A small network was shown many inputs. Here are its activations along a few directions, one row for each input.
In each table, some parts of the input vary, and every possible input appears once, in random order.
A made-up example of a description, with smaller parts first: one of 6 places along a line, together with either a single point or one of 11 places along a line or (one of 2 separate values, together with one of 8 places around a ring).
Shared parts are said once, and a part with two or three values counts as separate values.

Other details of the inputs vary at random and push rows far along three fixed directions, the same in every table; ignore that.

A family of inputs:
r1: [  3  -4   2  20   4  -2 -14  -9  -8  -1   4  -1]
r2: [  9  -6  -7  16   1   0 -13  -2  -9   8   4  -1]
r3: [ 15  28 -11  -5  16  -3  17 -15   4  -6  -8 -20]
r4: [  9  -9  -7  13   3   4 -15  -2 -10   8   5  -6]
r5: [ -6  18 -14 -13 -23  40 -35  19  18  -8  45 -24]
r6: [ -8 -16   9  -7  -5  -7   8   9  -3   3  -7  16]
r7: [ 10  -9  -7  17   1   0 -15  -4 -10   6   4  -3]
r8: [-18   6  -4 -40 -30  30  -6  39  22  -1  29  -2]
r9: [-10 -18  13  -7  -5 -10  12  11  -2   8 -12  22]
r10: [-17 -12  17  -1  -4 -13  10   1   2  -4 -13  23]
r11: [  1  -4   0  19   3   0 -17  -9  -5   0   2  -1]
r12: [ -9 -14  10  -9  -5  -5   9  11  -2   7  -6  17]
r13: [-10 -18  10  -4  -7 -12  11   7  -2   2  -9  21]
r14: [  9 -10  -7  17   1   1 -16  -5 -13   6   6  -3]
r15: [  1  -6   1  18   3  -1 -16 -10  -8   0   3   0]
r16: [-15 -13  17   0  -4 -11   8   0   0  -4 -10  23]
r17: [ -4  20   6 -33   9  -7  41   0  16  -6 -20  -2]
r18: [  9  -6  -8  12   1   3 -17   1 -10   7   7  -8]
r19: [  1  -5  -1  20   3   1 -18 -10  -7   1   3  -1]
r20: [ -4  18   6 -26   8 -14  43  -5  14  -9 -21   5]
r21: [  3  -4   2  21   4  -3 -14  -8  -7   0   2  -2]
r22: [-11 -22  11  -5  -8  -8   6  12  -2   6  -7  22]
r23: [ 15  23 -10  -7  17  -1  12 -13   2  -4  -7 -24]
r24: [ 10 -10  -8  18   2   1 -15  -5 -12   6   5  -4]
r25: [ 14  28 -12  -5  14  -2  14 -13   5  -5  -6 -21]
r26: [ 10  31  -5  -1  17   0  10 -18  12 -12  -6 -23]
r27: [-15 -16  19   3  -3 -12  11   0   2  -3 -11  25]
r28: [  9  -6  -4  12   2   3 -14   1 -13  10   4  -4]
r29: [-16   6  -6 -37 -30  27  -5  32  21  -7  28  -2]
r30: [ 16  30 -13  -6  16   0  17 -16   7  -5  -7 -23]
Each input here is: one of 5 places around a ring, together with either one of 2 separate values or one of 4 places along a line.
Q: Changing only the place on the ring of 5 turns r1 into r27. The same change can be made to r3. Which row results?
A: r30
Q: Change only the choice among 2 separate values in r19. List by row number the other rows that result.
A: r27
Q: List by row number the other rows that have the place on the ring of 5 in common with r5.
A: r12, r14, r15, r20, r23
Q: List by row number the other rows that have the place on the ring of 5 in common with r8.
A: r10, r13, r18, r21, r25
